Each row has a name. After each piece below comes the name of the row it's from, unless a question asks for something else. Each question is about the rows just above it.

J_684: [108 193 152 136  35 157  83  83 117 116]
J_779: [117  34 157  84  83 136 108 152 116 193]
J_35: [ 83 152  35  84 136 117 108 157 116 193]
J_648: [120 160 119 123 153 154 124 129 116 156]
J_978: [113 112 126 163 117 163 148  64 131 115]
[ 64 112 113 115 117 126 131 148 163 163] is which row reordered? : J_978
[ 35  83  84 108 116 117 136 152 157 193] is which row reordered? : J_35
Which row holds these entries in another order? [156 116 129 124 154 153 123 119 160 120] : J_648
[193 116 157 108 117 136  84  35 152  83] is which row reordered? : J_35
[163 115 163 131 117 148 113 126  64 112] is which row reordered? : J_978

J_596: [ 44 104 156  38 184 116  52 225 106  38 180 222 210 190 125 207 211  93
 236  94 109  10 208 195 136 147 188 225  53 222  31  29 200 172  68 169
 143  14  19 108 238 251  98 174  92]
J_826: [ 34 104 250 137 154  34  95  41 146 101  15 121 207  75  47  29  17  42
 100 210 172 137  24  81   8  15  95 158 122 221 211 219 198  67 107 100
  69 236  91  60 155 209  98 168 147]
J_843: [179 234 174   4 236  46 176 165  92 189  75  59 116  39  95 233   5  44
  53 242 160 222 185 230 238  82  25 100 203  25  99  34 197  84 164  82
  85 102 101 124  32  41  43  74 223]
J_989: [250 100 207 155 209 236   8  15  67  47  69 137  34 210 100 101 221  95
 219 211  91 168 121 172 147 154 104 146  42  29  95  41 198  98  24 158
  60  15  81  34  17 122 136 107  75]
J_969: [122  38  80 157  29 163 179   3   5  30 242  26 173 232 146 203 145 110
  86  15  82 218 119 172 123 224  97 104  42 164 183 200  87 209  99 249
  27 103  63   5  39 109 107 145 104]
J_354: [189 124  82 174 176  32  34  82 116 160  53 242  24  43 236  75 238  84
  59 203  85  25 233 179  39  44 102  41  92 223 197 230 164  46  95   5
 222 165 100 234 185 101  99  74   4]
J_717: [200 123  39  27 104 107 249  86   3 145  87  29   5 146 163 217  97  38
  42 232  30 145 103 172  82 224  99 164  26 110 179 203 157   5 119 109
  80 104 122 209 173 242  15 183  63]
J_598: [184 130 205  81  33 222  96 113 176  30 192 143 130 242  51  61  41 216
 240  55  68 107 141 172 108 150  38 103  51  76 114 251  92 207 223 233
  79  41  76 252 138  50 130 171 107]
Put [223 179 234 174   4 236  46 176 165  92 189  75  59 116  39  95 233   5
  44  53 242 160 222 185 230 238  82  25 100 203  25  99  34 197  84 164
  82  85 102 101 124  32  41  43  74] back in order: which row is it? : J_843
Which row holds these entries in another order? [ 30  33  38  41  41  50  51  51  55  61  68  76  76  79  81  92  96 103
 107 107 108 113 114 130 130 130 138 141 143 150 171 172 176 184 192 205
 207 216 222 223 233 240 242 251 252] : J_598
Put [223  74  43  41  32 124 101 102  85  82 164  84 197  34  99  25 203 100
  25  82 238 230 185 222 160 242  53  44   5 233  95  39 116  59  75 189
  92 165 176  46 236   4 174 234 179] back in order: which row is it? : J_843
Put [ 75 107 136 122  17  34  81  15  60 158  24  98 198  41  95  29  42 146
 104 154 147 172 121 168  91 211 219  95 221 101 100 210  34 137  69  47
  67  15   8 236 209 155 207 100 250] back in order: which row is it? : J_989
[104 163 172 145 123  27  82 249 217 146 119 203  86   5  63  39   5 183
  87  29  38 145  15 107 242 173  80   3  26 110 209  97 164 103 200  42
 179 224 104 157  30 232  99 122 109] is which row reordered? : J_717
Which row holds these entries in another order? [147  75 155  91 137 198 168  41  29 100 250 104  95 158 221 172 121  34
   8 101 107  15  69  42  24  17 209  47 219 236  60  95 210 137  15 100
 211  67  98  34 146 154  81 207 122] : J_826
Which row holds these entries in another order? [  4   5  25  25  32  34  39  41  43  44  46  53  59  74  75  82  82  84
  85  92  95  99 100 101 102 116 124 160 164 165 174 176 179 185 189 197
 203 222 223 230 233 234 236 238 242] : J_843

J_630: [162  80 115 126  93 136 150  92 107 137 128 143]
J_499: [139  67 132  50 151 111 182 160 138 162 117   4]
J_860: [138 182  50  67 111 139 117 162   4 160 132 152]
J_277: [ 92 126  80 136 162 137 150 115 108 128 143  93]
J_411: [101 128 236 166 134 149 145 102 163 109 113  92]
Put [  4 160 132 152 138 182  50  67 111 139 117 162] back in order: which row is it? : J_860
[150 108 126 128  92  93 162 143 115  80 137 136] is which row reordered? : J_277

